These are the activations of a small neural network, seen along a few directions. Each row is one input.
Each table varies a few parts of the input and shows all the possible inputs, shuffled.
A made-up example of a description, with smaller parts first: one of 8 places around a ring, together with either a single point or one of 11 places around a ring or (one of 3 separate values, together with one of 4 places along a line).
Shared parts are said once, and a part with two or three values counts as separate values.
In the rows, 128 means zero.

Other details of the inputs vary at random and push rows far along two fixed directions, the same in every table; ignore that.

Table:
R1: [147 121 152 184 148  59 193 108 106 155 199 130  45]
R2: [108 121  77 181 127 107  98 117 140 128  93 131 151]
R3: [101 143  88 132 154 160  85  96 152 113  96 156 152]
R4: [182  94 193  58  70 175 126 143 175 154  73 100 185]
R5: [145 118 120 145 173  73 178 160  75 144 201 130  99]
R6: [209  48 173  35 107 136 170 206 137 142 208  64 119]
R7: [127 168 139 154 151  84 191 110  81 106 219 118  49]
R8: [ 84 139 105 135 150 146  95 111 141  83  78 138 150]
R9: [100 193 102 147 103 128 106 118 135  99  85 160 112]
R10: [139 112 127  49  88 184 129 137 161  92  92  96 176]
R11: [108 111  92 155 124 113 114  99 156 142  57 141 149]
R12: [ 89 154 110 148 114 115  71 141 140 153  91 122 157]
R13: [154 108 177  42  87 216 100 140 196 127 118 117 178]
R14: [125 138  98 171 157  96 124  92 112 141  72 145 133]
R15: [122 118 181  69  97 188 109 144 175  97  99 109 168]
R16: [214  58 206  73  73 141 180 183 156 142 215  71 116]
R17: [137 141 151 153 155  73 171 158  81 156 210 130  94]
R18: [148 149 155 174 170  82 187 143  62 162 200 125  66]
R19: [109 173  69 150 130 117 119 117 119  86  92 162 104]
R20: [108 149  89 171 165 115 122 127  94 148  84 141 142]
R21: [ 73 145 118 163 138 141  78  80 104 129 133 169 120]
R22: [ 87 114  94 129 137 165  70  86 118 117 101 162 151]
Description of these inputs: one of 2 separate values, together with either one of 5 places along a line or one of 6 places around a ring.
Q: The inputs of R8 and R15 match in every part but the choice among 2 separate values. If R22 is changed in the same way as R8 into R15, which row does it become?
A: R21
Q: Which other rows does R5 become when the choice among 2 separate values takes its other values? List them by row number.
A: R17
Q: Start at R5 and move only the place on the ring of 6, one step at a time. The first step leads to R6. Which rows follow, in order?
A: R2, R11, R14, R20

Table:
R23: [173 104 153  82  83 154 132 135 177 137  95 103 147]
R24: [134 106 136  44 110 201 119 123 161  62 116 118 147]
R25: [129 125 136 125 136 108 144 147 117 147 188 112 117]
R26: [138 132 151 167 131  78 162 139 109 126 194 127  67]
R27: [ 91 137  74 167 148  97 100 117 101 144 128 150 129]
R28: [ 93 135  90 152 125 142  97  95 146 129  26 140 189]
R29: [152 108 124 128 148 124 137 152  92 141 171 123 116]
R30: [112 128 109 152 169 110 119 124  92 151 123 155 120]
R31: [107 155  89 119  90 132  95 133 163 130  55 129 176]
R32: [168 139 132 126 131 111 169 158 112 129 160 112  99]
R33: [174 127 149 128 125 110 183 126 121 139 153 124 100]
R34: [154 111 181  53 127 184 149 129 135  89 216 116 102]
R35: [179  92 209  27  67 180 145 186 161 136 110  93 169]
R36: [121 162 139 197 149  72 168 101  80 140 167 144  70]
R37: [120 140 109 173 190  70 168 121  79 125 151 138  84]
R38: [ 87 119  87 155 123 145  55  88 148 152  47 151 174]
R39: [147 108 141  83 147 161 139 113 106  82 207 141  85]
R40: [146 130 145  47  90 205 129 130 175  78 119 128 132]
R41: [ 84 161 104 147 127 152  65 130 141 141  64 132 194]
R42: [181 110 169  56  99 155 155 170 158 134 105 109 152]
R43: [ 90 127  90 154 126 153  72  92 136 155  41 163 189]
R44: [123 125 103 192 176  67 159  95  94 128 160 127  69]
R45: [182  70 203  40  81 195 141 158 173 154 131  92 187]
R46: [149 101 161 132 141 111 151 150 131 139 204 114 101]
R47: [ 97 146 130 142  85 141  78 104 161 137  46 131 166]
R48: [188  85 154  79 127 135 180 177 116 118 175  82 121]
R49: [ 67 190  85 199 131  74 105 109 103 131 109 150 113]
R50: [117 117  98 197 175  74 131 115  90 139 184 154  75]
R51: [ 84 178 124 138 128 149 120  94 118  76 144 157  85]
R52: [ 80 140  69 136 115 126  84 121 145 120  45 127 187]
R53: [101 169  82 204 146  76 115 108 132 124 106 156 103]
R54: [ 82 141 114 155 122 145  63  94 161 151  60 134 177]
R55: [145 101 120 160 159  82 169 136 111 116 183 119  81]
R56: [148 142 153 134 121 112 156 156  99 129 167 111 100]
R57: [138 116 168  91 133 147 127 155 136 149 130 116 154]
Q: The inputs of R27 and R31 match in every part but one. If R43 is changed in the same way as R27 into R31, which row does it become?
A: R33
Q: What is each input in this table made of?
A: one of 5 places around a ring, together with either a single point or one of 6 places around a ring
Q: Which other rows does R47 become when the place on the ring of 5 takes its other values? List them by row number.
A: R23, R38, R44, R54
